These are the activations of a small neural network, seen along a few directions. Each row is one input.
Each table varies a few parts of the input and shows all the possible inputs, shuffled.
A made-up example of a description, with smaller parts first: one of 2 separate values, together with either a single point or one of 9 places along a line or (one of 6 places along a line, together with one of 8 places around a ring).
Shared parts are said once, and a part with two or three values counts as separate values.

Other details of the inputs shift rows strongly along two fixed directions, in all tables alike. That doesn't count.

Table:
r1: -17, -14, -13, 12, 10, -17, -6, 13, -6, 5, 12
r2: 62, 50, 12, -18, 19, 39, -13, 13, -6, -21, 0
r3: 0, -9, -9, 39, 6, 4, 16, 19, 20, 3, 9
r4: 47, 46, 7, -38, 27, 10, -21, 3, -21, 9, 11
r5: -15, -3, 21, -21, -60, 1, 51, -22, 47, -12, -47
r6: 3, -15, 7, 47, -2, 2, -4, 10, 7, 0, 5
r7: -6, -8, -15, 40, -1, 8, -7, 11, 12, -15, 7
r8: 0, -18, 4, 32, -8, 6, 6, 11, 9, -5, 32
r9: 0, -20, 8, 38, -11, 10, -8, 20, 6, 7, 7
r10: -31, -9, 13, -41, -48, -20, 26, -23, 17, -7, -38
r11: -25, -15, -9, 12, 10, -7, -2, 19, -17, -1, 9
r12: -1, -12, -15, 38, -2, 9, -4, 14, 11, -16, 7
r13: -12, -16, -21, 17, 13, -12, -8, -8, -11, 14, 10
r14: -25, -13, -9, 15, 12, -9, -1, 17, -17, -2, 7
r15: 6, -21, 6, 42, -7, 4, -2, 15, 3, 2, 8
r16: -20, -22, -12, 16, 22, -2, -5, -5, -10, 8, 7
r17: 68, 40, 22, -21, 25, 32, -15, 13, 6, -17, 5
r18: 0, -15, -6, 38, 7, 1, -8, 9, 24, -12, 9
r19: -3, -12, 5, 39, -3, 4, 4, 5, 12, -7, 29
r20: -10, -8, 30, -19, -64, -6, 48, -41, 34, -27, -29
r21: 34, 46, 9, -29, 38, 22, -20, -12, -23, 7, 2
r22: -21, -5, 4, -30, -44, -29, 26, -41, 16, -5, -36
r23: -3, -5, -7, 42, 9, 4, 13, 16, 24, 2, 8
r24: -6, -17, 6, 29, -13, 12, 0, 15, 12, 1, 31
r25: -10, -19, -23, 14, 11, -11, -6, -5, -13, 14, 11
r26: -27, -9, -7, 18, 13, -10, -3, 15, -15, -2, 6
r27: 62, 48, 13, -20, 17, 40, -13, 15, -6, -20, 2
r28: 60, 46, 14, -22, 14, 44, -15, 19, -5, -16, 2
r29: -9, -18, -23, 11, 4, -14, -9, 0, -12, 14, 15
r30: -15, -10, -14, 16, 10, -21, -9, 6, -4, 9, 12
r31: -19, -17, -12, 7, 6, -12, -8, 19, -5, 10, 13
r32: -12, -12, -21, 18, 8, -16, -10, -5, -10, 13, 13
r33: -15, -24, -18, 10, 14, -3, -5, -2, -14, 12, 11
r34: 18, 55, 44, -88, -24, 16, 19, -23, -6, -20, -51
r35: -15, -15, -19, 7, -1, -14, -14, 10, -6, 19, 16
r36: -18, -14, -14, 7, 2, -14, -13, 16, -4, 16, 14
r37: 44, 49, 12, -36, 32, 7, -19, 7, -19, 4, 6
r38: -23, -11, 2, -38, -52, -19, 22, -38, 11, 2, -36
r39: -9, -16, -23, 14, 6, -16, -8, -2, -12, 13, 13
r40: -22, -26, -12, 7, 14, 5, -9, 4, -11, 14, 9
r41: -4, -11, 34, -14, -66, -9, 43, -39, 29, -21, -56
r42: -23, -18, -12, 18, 22, -2, -7, -7, -9, 8, 7
r43: -16, -22, -19, 13, 16, -5, -5, -4, -14, 11, 9
r44: -2, -19, 5, 30, -11, 10, 4, 14, 10, -2, 32
r45: -26, -16, -8, 10, 8, -4, -3, 22, -16, 2, 8
r46: -20, -16, 2, -39, -45, -16, 28, -43, 9, -1, -40
r47: -23, -15, -11, 9, 7, -10, -6, 21, -10, 5, 11
r48: -4, -18, -14, 29, -11, 17, -8, 23, 9, -9, 10
r49: -15, -20, -21, 8, 5, -5, -12, 1, -12, 19, 12
r50: 51, 57, 33, -10, 19, 33, -10, 0, 0, -12, 21
r51: -17, -16, -12, 9, 8, -16, -6, 15, -6, 6, 14
r52: 6, -27, -6, 28, -1, 7, -5, 20, 21, -8, 12
r53: 30, 59, 17, -30, 35, 13, -19, 8, -22, -4, 3
r54: 61, 54, 21, -17, 26, 35, 4, 18, 7, -2, 4
r55: 44, 47, 12, -39, 30, 9, -19, 9, -19, 5, 8
r56: -22, -14, -11, 11, 9, -13, -4, 18, -11, 2, 12
r57: 4, -23, 7, 39, -9, 8, -4, 19, 5, 6, 8
r58: 33, 56, 18, -32, 35, 13, -17, 11, -23, -5, 3
r59: -19, -6, -14, 18, 10, -21, -11, 4, -3, 10, 12
r60: -30, -5, -7, 20, 13, -9, -5, 12, -14, -2, 7
r61: -16, -12, -21, 19, 12, -12, -11, -10, -11, 14, 10
r62: 45, 45, 7, -40, 24, 13, -22, 6, -20, 12, 10
r63: 61, 40, 23, -24, 20, 37, -20, 18, 9, -12, 4
r64: -10, -14, -20, 13, 6, -20, -8, 3, -7, 13, 15
r65: -29, -17, 8, -41, -43, -8, 27, -42, 9, -1, -42
r66: -18, -18, -17, 16, 17, -5, -7, -7, -12, 11, 8
r67: 35, 57, 16, -32, 34, 11, -21, 6, -17, 1, 5
r68: -15, 7, 20, -11, -48, -6, 51, -34, 48, -18, -49
r69: 39, 36, 9, -40, 34, 27, -18, -2, -26, 10, 4
r70: -11, -5, 20, -22, -58, -1, 55, -24, 45, -14, -47
r71: -17, -28, -14, 10, 19, 0, -4, 0, -12, 9, 9
r72: -27, -21, 12, -42, -38, -6, 33, -42, 11, -7, -45
r73: -11, -2, 35, -9, -62, -8, 36, -43, 33, -21, -56
r74: 4, -20, -6, 37, 6, 1, -5, 12, 23, -13, 9
r75: -23, -2, 2, -27, -44, -25, 24, -49, 12, -4, -38
r76: 59, 51, 48, -72, -29, 21, 26, -36, 30, -38, -55
r77: -27, -12, -10, 8, 4, -8, -9, 22, -9, 7, 12
r78: -15, -6, -19, 18, 6, -20, -12, -2, -5, 13, 14
r79: 35, 51, 15, -36, 34, 13, -15, 13, -24, -5, 3
r80: -20, -10, -11, 15, 12, -18, -7, 11, -4, 5, 11
r81: -20, -13, 1, -38, -50, -20, 26, -40, 10, 0, -37
r82: -17, -25, -14, 13, 21, -1, -3, -2, -12, 8, 7
r83: -10, -22, -22, 11, 9, -10, -7, -3, -13, 14, 13
r84: -15, -17, -14, 8, 5, -16, -9, 14, -5, 14, 14
Each input here is: one of 6 places along a line, together with either one of 5 separate values or one of 9 places along a line.
Changing only the place on the line of 6 turns r22 into r35. The same change can be made to r13. Which row results?
> r49
Changing only the place on the line of 6 turns r73 into r15. The same change can be made to r42. Which row results?
> r71
Change only the choice among 5 separate values in r74. List by row number the other rows that result.
> r6, r12, r19, r23
Change only the choice among 5 separate values in r44. List by row number the other rows that result.
> r28, r52, r57, r70

Table:
r85: 3, -34, -44, 68, 47, 9, -32, 55, -2, 19, 53
r86: 88, 63, 21, -15, 60, 48, -42, 39, -18, 15, 46
r87: -56, -40, 16, 12, -46, -20, 34, 25, 20, -30, -28
r88: 63, 72, 0, -40, 62, 27, -52, 29, -49, 19, 37
r89: -58, -49, -18, -5, -36, -32, 30, -22, 1, 3, -11
r90: -39, -53, 4, 22, -54, -10, 31, -11, 28, 10, -16
r91: -33, -24, -37, 54, 65, -8, -33, 32, -30, 29, 47
r92: -57, -41, -21, -2, -44, -43, 10, -21, 4, 8, -19
r93: -29, -29, -36, 49, 62, -7, -28, 33, -32, 28, 52
r94: 29, 50, 26, -85, -20, -8, 2, -36, -11, -4, -48
r95: -62, -49, -14, -2, -28, -32, 32, -25, 3, 3, -13
r96: 45, 41, 35, -63, -23, 23, 12, -46, 11, -31, -35
r97: -70, -36, -13, 6, -19, -34, 20, -31, 9, 6, -30
r98: 45, 50, 44, -63, -29, 15, 22, -33, 25, -18, -27
r99: 63, 69, 1, -41, 64, 31, -45, 28, -51, 18, 42
r100: 45, 46, 41, -54, -23, 20, 15, -45, 8, -31, -41
r101: -37, -52, -14, 19, -45, -7, 32, -9, 28, 3, -30
r102: -39, -33, -14, 38, -38, -27, 37, -19, 34, -11, -28
r103: 1, -27, -45, 71, 50, 3, -31, 49, 2, 12, 58
r104: -2, -24, -31, 96, 48, 6, -38, 36, -19, 12, 59
r105: 46, 54, 31, -55, -17, 13, 25, -31, 23, -26, -47
r106: 1, -22, -22, 86, 43, 0, -31, 49, -4, 21, 70
r107: -38, -64, -12, 21, -47, -13, 19, -24, 22, -12, -16
r108: -39, -62, -5, 23, -49, -3, 21, -22, 14, -3, -24
r109: 14, 67, 52, -66, -32, 21, 22, 9, 14, -44, -41
r110: 84, 82, 27, 8, 63, 39, -35, 31, -22, 11, 42
r111: 32, 47, 30, -81, -14, -11, 3, -39, -11, -6, -52
What do these inputs look like to the network?
> either one of 2 separate values or one of 10 places along a line or (one of 3 separate values, together with one of 5 places along a line)
Change only the choice among 3 separate values in r86. List by row number the other rows that result.
> r85, r107
Change only the place on the line of 5 in r85. List by row number the other rows that result.
> r101, r102, r103, r105
Change only the choice among 3 separate values in r90. List by row number the other rows that result.
> r101, r108

Table:
r112: 2, 6, -11, 10, 40, 5, -21, 20, -22, 11, 25
r113: -3, 3, 1, -30, -12, -5, 2, -8, -3, 2, -10
r114: 10, 2, 10, -15, -20, 6, 10, 0, 11, -8, -8
r115: -69, -69, -27, 72, -30, -35, 21, 8, 29, 0, 5
r116: 3, 12, -11, 13, 36, -2, -24, 20, -22, 9, 25
r117: 11, 1, -5, -15, -7, -2, 3, -37, -1, 9, -12
r118: 17, 2, 0, 22, 22, 18, -19, 33, -10, 6, 30
r119: 14, 11, -2, 30, 28, 10, -18, 28, -5, -1, 27
r120: -6, 14, 5, -18, -3, -13, 9, -12, -1, 0, -15
r121: 23, -2, 6, -1, -13, 7, 7, -29, 16, -2, -10
r122: 6, 4, 11, -9, -14, 9, 10, -1, 11, -12, -16
r123: -6, 3, 8, -27, -11, -3, 3, -9, -7, 3, -11
r124: -5, 4, 3, -25, -6, -3, 4, -9, -6, -2, -18
r125: 3, 7, 13, -7, -10, 8, 14, -5, 11, -13, -13
Changing only one part turns r112 into r125. The same change can be made to r117. Which row results?
> r121
What do these inputs look like to the network?
> one of 2 separate values, together with either a single point or one of 6 places along a line
Change only the choice among 2 separate values in r122. List by row number the other rows that result.
> r124

Table:
r126: 7, -7, -7, 27, 0, 10, -5, 20, 3, -2, 18
r127: 2, -1, -5, 31, 12, 4, -2, 16, 5, 2, 9
r128: -10, -5, 0, -22, -12, 5, 10, -7, 0, -5, -15
r129: -16, 3, 9, -14, -5, -2, 13, -12, -4, -8, -17
r130: 0, -8, -1, 30, 13, 1, -8, 14, 11, -9, 20
r131: -5, -9, -4, -26, -10, 1, 10, -4, 3, -6, -17
r132: -72, -83, -38, 91, -21, -33, 10, 16, 26, -3, 25
r133: 5, -2, 0, -8, -7, -11, 6, -27, 3, -2, -18
r134: 5, 17, -2, 1, 21, -1, -12, 11, -10, 12, 16
r135: -14, 8, 7, -13, -12, -10, 4, -9, 0, -4, -19
r136: -14, 8, 11, -11, -12, -11, 6, -9, -3, -7, -17
r137: -10, -7, 10, -20, -11, 1, 12, -8, -4, -8, -11
r138: -3, -4, -2, -23, -18, -8, 2, -2, 4, -5, -17
r139: 1, 2, 17, 1, -9, 1, 17, -6, 20, -7, -19
r140: 2, -6, 1, -14, -16, 2, 5, -27, 5, 3, -9
r141: -67, -74, -39, 87, -22, -30, 13, 16, 21, 0, 20
r142: 16, 7, -9, 11, 23, 2, -13, -5, -10, 10, 11
r143: -12, 7, 11, -12, -11, -15, 7, -10, -2, -9, -15
r144: 8, -7, -3, 25, 4, 11, -4, 21, 3, 4, 13
r145: 6, 17, -8, 0, 22, -2, -11, 12, -9, 10, 16
r146: 6, -14, 3, 26, 10, 11, -4, 22, 8, 6, 13
r147: 20, 3, -7, 4, 17, 13, -16, -2, -12, 13, 17
r148: -14, 4, -1, -17, -4, -2, 13, -11, 1, -7, -19
r149: 11, 11, 6, -8, 23, 19, -12, 15, -21, 3, 13
r150: 13, 13, 6, -3, 17, 5, -19, 18, -20, 2, 16
r151: 12, 13, 5, -4, 15, 7, -12, 14, -15, 12, 21
r152: -12, -5, 6, -21, -12, 6, 9, -7, -2, -3, -15
r153: 6, -3, 12, -4, -24, 7, 11, -5, 17, -17, -7
r154: 11, 12, -4, -5, 15, 8, -21, 19, -15, 5, 12
r155: 1, 8, 8, 1, -18, 1, 15, -8, 16, -17, -11
r156: 14, 12, 4, -5, 17, 3, -11, 14, -15, 10, 24
r157: 6, 20, 3, 1, 22, -1, -9, 10, -14, 10, 17
r158: 15, 11, -8, 10, 23, 6, -13, -6, -10, 11, 13
r159: 7, -6, -7, 26, 1, 11, -5, 20, 3, 2, 15
r160: 10, 13, 6, -2, 15, 9, -19, 18, -20, 5, 13
r161: 1, 4, 14, 2, -11, 1, 16, -7, 18, -6, -20
r162: 6, -8, 1, -12, -16, -1, 6, -25, 2, 3, -13
r163: -7, 0, 7, -20, -19, -5, 8, -8, 3, 6, -7
r164: 6, -4, 15, -2, -19, 7, 14, -3, 17, -4, -17
r165: 6, -9, -6, 27, 0, 9, -6, 20, 4, -5, 21
r166: 2, -7, 1, -15, -15, 3, 6, -27, 7, 3, -7
r167: 6, -6, 16, -6, -21, 5, 9, -6, 20, -17, -6
r168: 9, 12, -12, -3, 23, -7, -11, 15, -5, 8, 14
r169: 9, -11, 1, -13, -15, -4, 4, -23, 2, 0, -15
r170: 16, 6, -10, -9, 17, 1, -14, 19, -6, 11, 17
r171: 13, 11, -5, -6, 16, 6, -14, 16, -10, 13, 20
r172: 20, -5, -9, 8, 15, 7, -19, 1, -12, 11, 13
r173: -14, 2, 9, -15, -3, -6, 14, -12, -3, -11, -15
r174: 4, -1, 0, -7, -9, -9, 6, -27, 3, -1, -18
r175: -8, 5, -3, -18, -10, -15, 3, -6, 5, -7, -21
r176: -16, 3, 5, -16, -5, -2, 11, -11, 0, -5, -19
r177: 8, 17, 2, 1, 23, -5, -8, 10, -13, 7, 20
r178: -9, 0, -5, -21, -3, -6, 12, -8, 4, -9, -20
r179: 4, 18, -6, 2, 22, 0, -18, 15, -13, 3, 8
r180: -2, 2, 0, -9, -7, -4, 8, -31, 8, 1, -11
r181: 16, 13, -7, 6, 25, 6, -14, -8, -8, 10, 14
r182: 1, 8, 6, 2, -17, 2, 16, -7, 15, -11, -16
r183: -10, 0, 8, -18, -20, -3, 1, -5, -1, -2, -15
Changing only one part turns r131 into r178. The same change can be made to r166. Which row results?
> r180
What do these inputs look like to the network?
> one of 2 separate values, together with either one of 6 places along a line or one of 8 places along a line or (one of 3 separate values, together with one of 5 places along a line)
Change only the place on the line of 8 in r132. List by row number the other rows that result.
> r127, r130, r139, r141, r155, r161, r182
Start at r138 and move only the place on the line of 5, one step at a time. The first step leads to r154. Which rows follow, in order?
> r183, r160, r150
